A small network was shown many inputs. Here are its activations along a few directions, one row for each input.
Each table varies a few parts of the input and shows all the possible inputs, shuffled.
A made-up example of a description, with smaller parts first: line(6) and (point or line(11) or (values(3) and ring(8))).
Shared parts are said once, and a part with two or three values counts as separate values.
In the rows, 100 means zero.

Other details of the inputs vary at random and push rows far along two fixed directions, the same in every table; ignore that.

Table:
R1: 134,123,88,138,55,81,147,69,103,53,41,111,145
R2: 77,65,114,61,132,148,93,93,77,111,127,97,110
R3: 86,88,124,99,119,113,85,123,77,128,149,100,95
R4: 77,86,113,96,110,134,110,97,132,90,86,91,116
R5: 162,152,82,124,48,65,154,4,93,54,9,45,189
R6: 102,97,117,64,108,137,118,53,110,127,68,38,169
R7: 98,139,83,114,89,41,64,140,126,123,92,136,26
R8: 104,102,121,121,73,104,131,67,103,76,54,108,140
R9: 122,113,74,113,72,100,125,58,115,34,31,100,138
R10: 37,36,149,76,134,179,99,126,131,147,133,89,124
R11: 100,86,115,111,110,117,120,89,73,93,125,84,126
R12: 90,88,129,97,90,145,115,77,126,79,78,92,137
R13: 124,112,92,126,92,78,111,87,78,77,119,91,101
R14: 93,133,97,128,82,51,67,155,129,134,116,130,39
R15: 82,69,101,66,142,128,72,136,85,137,149,106,78
R16: 33,59,114,57,135,149,64,140,127,153,120,112,75
R17: 104,128,73,109,120,44,59,154,96,127,154,115,17
R18: 83,67,113,84,130,126,90,136,72,146,151,106,97
R19: 141,117,93,108,84,92,122,32,67,32,64,92,133
R20: 111,72,106,97,107,118,119,91,71,92,122,82,122
R21: 77,66,130,68,137,157,86,97,88,103,136,85,119
R22: 102,92,88,101,86,111,125,73,122,51,50,86,131
R23: 144,163,53,142,54,14,94,128,122,91,74,139,40
R24: 133,147,65,131,92,24,76,134,90,103,139,115,24
R25: 112,93,91,101,108,117,115,54,84,42,90,74,135
R26: 141,153,77,140,73,26,82,112,79,87,120,116,55
R27: 73,69,115,90,109,130,93,137,121,141,114,114,98
R28: 105,112,101,66,111,117,112,54,111,113,57,45,160
R29: 84,82,111,90,115,110,94,118,66,136,141,111,90
R30: 68,74,131,92,105,125,88,116,118,136,105,112,97
R31: 100,73,125,78,117,138,100,72,74,97,117,93,119
R32: 141,161,39,124,77,6,76,100,76,69,94,129,38
R33: 142,123,78,113,80,79,114,27,68,18,54,93,129
R34: 82,78,125,90,124,112,84,119,69,140,143,108,89
R35: 79,79,118,95,88,129,115,92,112,108,85,110,124
R36: 62,73,127,91,102,134,111,115,109,133,100,114,116
R37: 128,125,68,107,102,51,71,143,82,126,140,125,32
R38: 153,155,35,128,80,18,83,101,78,60,88,121,53
R39: 96,119,81,110,96,48,75,172,133,144,124,127,20
R40: 61,83,103,43,143,133,69,102,120,160,99,50,124
R41: 86,76,118,106,95,120,132,109,113,104,87,97,130
R42: 106,115,84,120,80,98,120,65,127,42,49,88,123
R43: 82,82,117,84,93,136,114,86,118,101,82,107,119
R44: 128,122,95,131,61,97,145,50,123,35,46,89,137
R45: 111,67,109,83,112,138,125,77,78,79,114,75,132
R46: 100,80,109,89,104,119,108,84,67,102,120,102,118
R47: 114,137,70,137,72,18,88,159,124,123,105,130,30
R48: 88,80,110,81,126,136,83,85,88,81,118,83,118
R49: 78,133,80,109,102,55,42,163,139,131,114,127,19
R50: 114,113,84,107,83,95,113,93,121,74,60,112,107
R51: 125,129,96,150,56,77,150,62,112,44,47,98,141
R52: 86,71,101,72,139,116,83,133,86,125,149,93,74
R53: 91,135,75,112,91,41,54,137,127,117,89,132,24
R54: 153,133,91,125,68,84,125,41,76,26,77,90,131
R55: 87,84,126,91,93,133,108,80,118,97,75,104,118
R56: 82,96,120,94,100,131,101,92,128,85,80,98,118
R57: 101,76,89,82,124,117,99,91,80,78,113,82,108
R58: 102,76,122,93,108,123,102,76,67,99,118,95,121
R59: 67,112,89,88,110,72,58,165,128,157,123,138,23
R60: 159,153,52,142,66,15,96,109,70,81,104,125,57
R61: 69,88,127,68,129,122,95,114,104,191,110,57,134
R62: 86,79,107,87,105,127,118,103,125,90,79,92,116
R63: 80,90,133,111,92,127,114,100,117,103,89,103,131
R64: 79,63,116,86,132,119,96,141,75,146,158,94,90
R65: 81,58,122,63,127,155,98,92,75,118,135,96,113
Description of these inputs: line(5) and (point or (values(2) and ring(6))).
Question: The inputs of R60 and R15 match in every part but the line(5) part. If R27 is changed in the same way as R60 into R15, which row does it become?
Answer: R50
Question: Start at R57 and move only the line(5) part, one step at a time. The first step leads to R52. Which rows follow, in order?
Answer: R45, R20, R64
Question: Change only the ring(6) part in R4. List by row number the other rows that result.
Answer: R7, R50, R56, R59, R62

Table:
R66: 113,73,125,104,101,139,136,86,97,64,85,91,154
R67: 111,114,106,103,107,93,85,102,69,119,152,97,77
R68: 138,149,56,132,68,23,97,126,123,86,91,110,49
R69: 79,97,95,77,117,105,81,126,130,127,112,104,78
R70: 92,104,108,113,100,101,100,120,102,126,117,116,67
R71: 120,111,83,122,97,64,97,127,112,88,105,108,57
R72: 82,87,112,86,99,101,79,121,110,140,108,112,83
R73: 83,108,94,86,107,102,71,119,119,136,106,117,81
R74: 112,88,111,102,80,128,136,83,104,76,79,85,156
R75: 85,75,131,85,96,152,129,78,104,113,95,92,140
R76: 98,92,121,97,87,113,117,57,99,86,61,91,148
R77: 98,84,107,77,95,136,118,77,115,73,77,83,128
R78: 129,121,77,155,64,68,126,76,91,37,73,116,120
R79: 70,72,99,82,119,122,82,134,131,147,130,91,82
R80: 126,134,72,118,93,46,74,124,105,93,102,144,46
R81: 70,62,126,56,154,148,66,114,87,131,163,75,94
R82: 99,84,118,92,125,119,83,120,72,122,159,79,103
R83: 95,87,122,104,97,128,128,78,102,93,64,68,163
R84: 90,105,93,98,104,108,68,124,107,116,105,118,61
R85: 94,112,101,113,102,78,89,137,113,137,103,99,87
R86: 67,59,126,64,145,138,77,141,117,125,132,101,73
R87: 147,131,59,106,90,64,120,61,63,45,74,89,109
R88: 137,131,80,131,74,30,90,111,96,88,92,139,50
R89: 101,121,90,113,94,71,93,133,115,126,108,105,87
R90: 48,60,118,77,141,137,79,133,128,158,128,79,93
R91: 119,129,74,143,81,53,96,137,107,98,103,118,59
R92: 92,91,125,93,89,141,135,63,100,93,81,86,150
R93: 95,95,85,114,103,94,90,131,117,111,113,100,60
R94: 109,138,56,143,79,32,87,131,107,72,109,123,42
R95: 82,99,99,114,86,74,79,119,89,99,115,133,64
R96: 84,96,109,82,104,129,114,69,111,81,61,70,139
R97: 137,119,91,116,54,80,125,56,96,53,51,106,127
R98: 124,133,85,116,77,80,111,51,105,60,41,99,133
R99: 66,92,98,90,115,102,76,130,109,96,123,114,67
R100: 122,91,112,89,116,134,96,47,68,67,105,82,139
R101: 126,135,79,111,75,74,125,54,116,50,49,92,123
R102: 138,144,66,133,64,55,132,59,117,49,52,84,121
R103: 127,146,65,123,81,35,89,117,118,77,86,119,35
R104: 139,120,82,109,86,78,136,65,52,73,98,99,116
R105: 131,98,95,107,107,112,119,53,77,55,109,65,138
R106: 77,57,136,68,141,141,64,107,67,144,162,89,92
R107: 122,107,98,123,61,90,120,59,89,56,58,104,116
R108: 115,77,97,86,112,129,135,74,58,76,109,77,159
R109: 94,119,109,111,95,73,102,109,109,130,100,109,83
R110: 113,156,61,137,79,33,72,125,95,76,91,148,36
R111: 75,108,99,83,118,92,80,126,124,129,101,98,77
R112: 92,66,104,69,123,108,86,105,58,131,137,100,94
R113: 71,66,135,100,104,150,128,81,88,84,108,107,135
R114: 104,71,98,70,127,148,110,56,58,78,100,87,149
R115: 88,98,114,91,98,103,100,130,110,139,126,114,79
R116: 72,92,112,82,102,102,77,126,107,145,114,111,82
R117: 85,85,118,82,111,145,104,67,105,94,62,84,150
R118: 89,96,102,98,102,98,88,145,119,143,122,106,88
R119: 106,73,129,101,98,140,138,70,93,77,92,105,138
R120: 56,64,119,79,138,124,81,134,125,157,120,76,89
R121: 86,115,111,105,99,75,97,121,105,144,104,109,80
R122: 93,90,111,77,94,149,107,66,110,81,71,92,149
R123: 96,76,116,77,101,154,106,73,107,82,77,94,142
R124: 85,107,107,97,98,70,78,117,103,138,94,110,81
R125: 106,91,74,91,120,88,94,116,72,110,132,82,81
Question: What is each input in this table made of?
Answer: ring(6) and (values(2) or line(8))
Question: The inputs of R110 and R99 match in every part but the ring(6) part. If R80 is changed in the same way as R110 into R99, which row does it become?
Answer: R86
Question: The inputs of R87 and R112 match in every part but the ring(6) part. If R69 is changed in the same way as R87 into R112, which row does it become?
Answer: R72
Question: Change only the line(8) part in R78. List by row number the other rows that result.
Answer: R66, R74, R83, R85, R89, R91, R118
Question: Change only the ring(6) part in R116. List by row number the other rows that result.
Answer: R73, R89, R92, R101, R102
Question: Start at R113 and move only the line(8) part, one step at a time. The first step leads to R119. Which rows follow, in order?
Answer: R70, R115, R75, R92, R109, R121
Question: Start at R106 and move only the ring(6) part, one step at a time. The first step leads to R100. Which rows follow, in order?
Answer: R81, R105, R82, R67

Table:
R126: 80,82,113,88,115,113,93,135,110,139,125,101,84
R127: 78,73,122,79,111,143,102,102,101,119,106,102,116
R128: 109,101,92,104,93,108,116,74,105,73,76,89,128
R129: 92,108,94,101,105,77,75,126,108,123,110,107,68
R130: 77,70,124,81,117,140,97,102,108,111,107,100,113
R131: 76,73,121,91,115,139,102,107,107,119,112,93,117
R132: 81,72,115,82,116,136,101,104,105,127,108,88,120
R133: 77,42,132,72,133,168,96,99,75,105,144,87,126
R134: 114,114,93,109,85,92,114,75,101,69,72,91,126
R135: 94,112,90,101,99,74,84,129,103,129,111,107,75
R136: 117,110,93,111,87,97,112,75,104,73,74,90,124
R137: 106,109,98,105,95,90,103,101,108,105,100,91,94
R138: 140,156,65,128,89,20,82,109,71,97,122,112,48
R139: 75,68,121,84,133,121,77,133,80,141,169,106,76
R140: 93,98,95,96,105,95,93,101,107,101,96,101,96
R141: 92,89,113,94,101,126,116,75,100,90,86,82,140
R142: 111,122,87,116,91,62,92,127,113,104,107,110,64
R143: 105,99,106,109,89,108,117,76,99,69,73,96,126
R144: 84,106,101,105,105,86,86,132,108,127,119,111,73
R145: 106,112,95,112,90,90,106,98,104,83,88,104,105
R146: 114,110,100,107,81,104,114,74,100,66,73,104,120
R147: 77,70,112,86,117,141,102,107,111,109,108,95,114
R148: 121,114,88,115,80,92,126,77,106,59,72,95,116
R149: 97,87,114,85,101,134,109,71,103,84,83,90,136
R150: 104,108,97,96,91,94,97,97,99,108,92,105,97
R151: 115,112,103,116,82,97,118,71,99,71,73,101,119
R152: 90,97,107,98,102,108,98,95,101,108,96,94,106
R153: 95,86,113,96,102,130,114,76,103,93,89,82,139
R154: 96,107,97,103,98,80,86,128,104,125,109,118,67
R155: 104,123,80,115,92,62,91,123,108,99,100,116,67
R156: 101,104,95,103,98,93,99,101,106,92,92,110,88
R157: 103,98,98,107,94,105,117,77,102,69,75,99,120
R158: 106,116,82,103,97,72,92,119,113,107,105,101,70
R159: 113,106,101,103,90,101,110,71,101,73,73,94,121
R160: 118,105,97,116,84,100,124,79,100,77,73,97,126
R161: 100,105,97,102,95,88,99,101,98,108,91,100,97
R162: 111,100,103,99,89,107,117,68,96,82,72,93,130
R163: 133,133,58,126,84,33,82,120,74,81,122,122,37
R164: 104,101,110,103,87,117,117,72,100,77,80,101,127
R165: 104,113,88,98,94,89,93,97,106,95,91,106,88
R166: 118,117,97,108,76,97,115,61,97,70,70,95,125
R167: 84,73,117,79,115,133,105,105,107,125,110,84,118
R168: 85,91,106,87,116,105,84,130,114,131,122,94,81
R169: 108,100,98,99,93,109,113,68,102,71,72,93,123
R170: 90,109,86,98,106,77,81,127,110,118,111,107,71
R171: 77,85,115,91,115,113,91,133,113,135,128,99,82
R172: 102,110,94,110,90,84,105,109,101,102,94,108,95
R173: 71,85,116,92,115,111,85,128,106,134,121,107,83
R174: 104,94,104,96,92,123,118,71,103,69,77,101,126
R175: 135,108,87,117,86,73,114,83,65,75,108,108,103
R176: 85,82,107,74,142,113,64,135,78,140,158,95,71
R177: 95,92,106,102,103,115,102,105,108,99,99,99,108
R178: 94,97,103,102,98,99,102,108,100,109,97,107,98
R179: 148,155,57,124,88,10,84,115,68,103,118,118,46
R180: 110,103,84,91,118,95,89,100,71,94,122,91,83
R181: 77,88,114,86,116,111,79,119,107,137,120,102,83
Question: What is each input in this table made of?
Answer: values(2) and line(4) and (point or line(6))
Question: The inputs of R135 and R172 match in every part but the values(2) part. If R167 is changed in the same way as R135 into R172, which row does it become?
Answer: R126
Question: The inputs of R174 and R165 match in every part but the values(2) part. If R160 is changed in the same way as R174 into R165, which row does it become?
Answer: R132
Question: Start at R146 and move only the line(6) part, one step at a time. The first step leads to R130. Which rows follow, in order?
Answer: R143, R145, R177, R142
Question: Change only the values(2) part in R177. List by row number the other rows that result.
Answer: R136
Question: List by row number the other rows that have the values(2) part and the line(4) part in common with R173.
Answer: R131, R139, R144, R151, R164, R171
